A small network was shown many inputs. Here are its activations along a few directions, one row for each input.
Each table varies a few parts of the input and shows all the possible inputs, shuffled.
Descriptions start from the smaller parts, as in this example, which fits no table here: one of 2 separate values, together with either a single point or one of 11 places around a ring or (one of 5 places around a ring, together with one of 6 places along a line).
Shared parts are said once, and a part with two or three values counts as separate values.
(in the rows, 128 means zero)

Rows:
x1: [117 111  86 147  83  96 122 118 146  92  22 183 163 120]
x2: [126 175 190 106  75 167 159 179 172 103 119 117 154 198]
x3: [122 117 127 120 142 140 118 102  98  95 128 171 108 104]
x4: [129 209 216 107 113 168 176 234 176 116 141 119 119 159]
x5: [146 152 145 140 204 134 154 184 107 152 218  65 105 122]
x6: [147 192 178 113 149 164 171 227 142 112 159 107 107 157]
x7: [136  54  60 181 124  77  85  63 137 181  95 106 149  58]
x8: [ 88 154 193 101  67 153 119 138 159  90  74 186 116 131]
x9: [124  68 120 137 157 130  82  72 125 179 162 101  87  68]
x10: [160  94 128 145 165 138 119 110 134 188 198  32 127 140]
x11: [118 169 120 120 101 169 149 125 141  90 103 116 123 191]
x12: [135 107 112 101 132  78 114 114  91 121 116 207 134  92]
x13: [163 128 159 144 202 131 136 162 138 194 219  29  92 100]
x14: [157 140 129 127 145 154 159 145 104 111 168  98 146 173]
x15: [130 150  98 134 135 160 155  99 107 102 136 109 127 169]
x16: [ 99 184 160 113  62 171 157 133 173  93  87 125 133 193]
x17: [145 159 151 113 113 164 153 171 138 100 136 107 143 195]
x18: [139  65 107 117 144  69  74  82 116 201 153 134 117  53]
x19: [159 171 158 127 180 151 178 201 106 121 191  96 109 133]
x20: [134 103  95 154 152 148 116  66 136 182 168  43 107 135]
x21: [122 131 138  87  99  91 105 138 120 113  80 214 134 114]
x22: [109  96 109 133 163 128  96  88  97 131 158 140 102  91]
x23: [130  90  63 164 115  84 129  94 115 101  57 177 163  98]
x24: [144 120 115 140 168 140 136 129 104 144 195  68 141 161]
x25: [109 139 152 108 107 150 111 127 129  85  92 178 106 127]
x26: [100 146 180  80  60  96 112 149 149 119  61 221 144 118]
x27: [118 129  83 149 157 148 132  84 107 137 165  80 122 157]
x28: [119  75  48 178 133  73 104  79 113 135  89 147 160  83]
x29: [ 95 126 127 138  45 102 129 130 173  98   4 189 175 122]
x30: [123  89  95 114 151  66  91  99  90 155 148 175 129  78]
What is each input in this table made of?
> one of 5 places along a line, together with one of 6 places along a line
Changing only the place on the line of 6 turns x18 into x10. The same change can be made to x26. Which row results?
> x2
Which other rows does x28 become when the place on the line of 6 takes its other values? List them by row number.
> x5, x22, x24, x27, x30
Start at x9 and move only the place on the line of 5, one step at a time. The first step leads to x22. Which rows follow, in order?
> x3, x25, x8
Which other rows does x1 become when the place on the line of 5 takes its other values? List them by row number.
> x7, x23, x28, x29

Rows:
x31: [144 160 154 122 184 139 146 184 116 145 197  92  96 123]
x32: [130 102 151 108 124  92  92 134 142 178 137 138 124  89]
x33: [126  92  74 153 112 102 113  70 131 136  77 130 143 111]
x34: [132  96  95 140 119  85 112 103 128 149  95 152 140  83]
x35: [125  76  87 119 137  56  84 102  85 124  96 223 137  57]
x36: [122 114  95 174 125 174 132  82 147 122 121  61 126 152]
x37: [135  98 120 114 134  80  97 122 120 152 109 176 115  64]
x38: [162 151 126 140 170 177 169 143 117 134 206  28 132 202]
x39: [ 98 201 229  57  61 143 146 209 152  60  68 242 120 145]
x40: [136 153 109 159 163 162 163 134 128 130 168  48 123 171]
x41: [129 126 183 113 166 133 115 161 123 147 174 134  83  72]
x42: [125 150  92 163 150 185 158 102 131 122 163  39 118 186]
x43: [132 116 112 169 138 151 137 113 145 130 125  70 130 136]
x44: [114  80 113 102 145  61  78  98  76 123 115 242 117  42]
x45: [111  95  90 152  90 136 102  52 155 153 105  84 146 152]
x46: [124 102 147  97 141  85  90 118 110 152 128 196  96  48]
x47: [116  91  58 159  99 125 107  39 132 128  74 121 139 128]
x48: [118 106 177  91 132  97  86 130 132 178 156 156 105  73]
x49: [127 100 127 134 109  96 107 115 150 174 124 115 148 107]
x50: [168 156 146 128 177 159 168 174 113 145 221  49 130 175]
x51: [121  96 107 146 102 113 107  83 153 161 107  93 151 136]
x52: [115  70  42 156 116  79 100  53  96 109  65 177 164 104]
x53: [171 159 170 104 190 154 154 192 105 149 234  70 106 156]
x54: [101 190 159 113  35 160 167 164 172  46  21 181 166 207]
x55: [105  71  27 162 104 103  95  22  97 102  62 168 160 120]
x56: [133 163 180 105 190 144 140 181 107 146 214 111  76 107]
x57: [ 91 187 142 118  24 183 162 133 173  41  19 171 161 222]
x58: [142 158 130 147 170 144 162 165 125 141 183  70 120 142]
x59: [121  74  63 144 123  61 100  84  93 121  83 199 161  76]
x60: [109 199 204  74  53 139 153 214 162  59  49 226 140 161]
x61: [152 148 109 143 157 199 164 113 120 126 201  19 126 218]
x62: [159 162 195  88 195 159 148 188  95 149 250  88  87 140]
x63: [138 120 133 156 145 133 137 145 142 143 141  93 127 107]
x64: [141 123 157 131 159 128 121 165 133 147 155 116 102  88]
x65: [106 195 180 100  41 143 167 195 169  57  36 203 164 180]
Changing only one part turns x49 into x51. The same change can be made to x65. Which row results?
> x54
What is each input in this table made of?
> one of 5 places along a line, together with either a single point or one of 6 places along a line
